Each row below is a small network's average activation on inputs in which a field has the value named, seen along a few directions.
Related values have similar rows: they may be neighbours, one step apart, or belong to one group.
In the rows, 500 means zero.
Random noise pushes rows far along 2 fixed directions. That doesn't count. These rows show it; they differ only by the noise:
[574 657 616 337 466 459 611 347 592 749 679 471 561 354]
[636 561 169 682 417 710 436 455 367 542 171 583 485 735]
[592 567 359 603 472 624 459 501 481 613 345 557 517 631]
[687 681 201 437 310 625 614 150 323 611 342 506 491 519]


Values of Mono:
h9: [442 473 387 331 349 482 652 199 409 233 542 437 363 302]
h4: [379 225 383 585 640 486 349 759 511 323 482 572 522 707]
h2: [618 510 280 505 463 642 549 422 238 427 451 645 389 622]
h1: [485 517 353 319 349 356 723 237 327 306 386 289 478 301]
h6: [541 440 452 725 494 603 433 627 477 558 246 627 485 723]
h5: [428 533 500 615 360 580 388 583 428 632 426 503 596 519]
h3: [526 531 658 529 456 451 452 339 592 305 586 301 496 435]
h8: [657 673 250 336 410 524 661 179 160 573 393 511 449 522]
h7: [541 584 396 330 500 416 681 251 366 439 636 560 332 400]
h10: [482 468 432 392 394 471 494 329 535 331 447 364 571 297]
The values of Mono form a line.
How many steps from neighbour to neighbour lead from h6 to h2, at the fewest?
> 2
Name the neighbours of h3, in listed order.
> h10
Name the neighbours of h9, in listed order.
> h4, h1

Values of Vumuz:
v5: [495 406 630 552 671 455 398 619 393 312 429 604 414 639]
v10: [554 636 583 237 302 442 753 159 474 745 680 509 557 375]
v1: [394 415 568 435 482 375 515 565 669 401 529 304 616 310]
v7: [579 562 524 536 348 460 590 478 436 712 452 343 538 518]
v3: [376 492 653 550 761 491 353 793 774 737 703 684 554 527]
v9: [482 517 682 367 524 304 664 459 371 518 757 466 415 438]
v8: [536 563  80 642 439 569 523 340 366 164  81 444 402 545]
v6: [478 523 370 406 536 507 540 446 468 591 587 528 538 552]
v4: [634 486 563 582 440 760 306 583 544 581 438 502 547 505]
v2: [526 489 304 534 397 603 486 310 431 267 413 565 413 463]
The values of Vumuz form a line.
A walk along Vumuz starts at v4 and steps to its neighbour v7. Put v5, v10, v9, v6 in the order it reaches them.
> v10, v6, v9, v5
Name the neighbours of v1, in listed order.
> v8
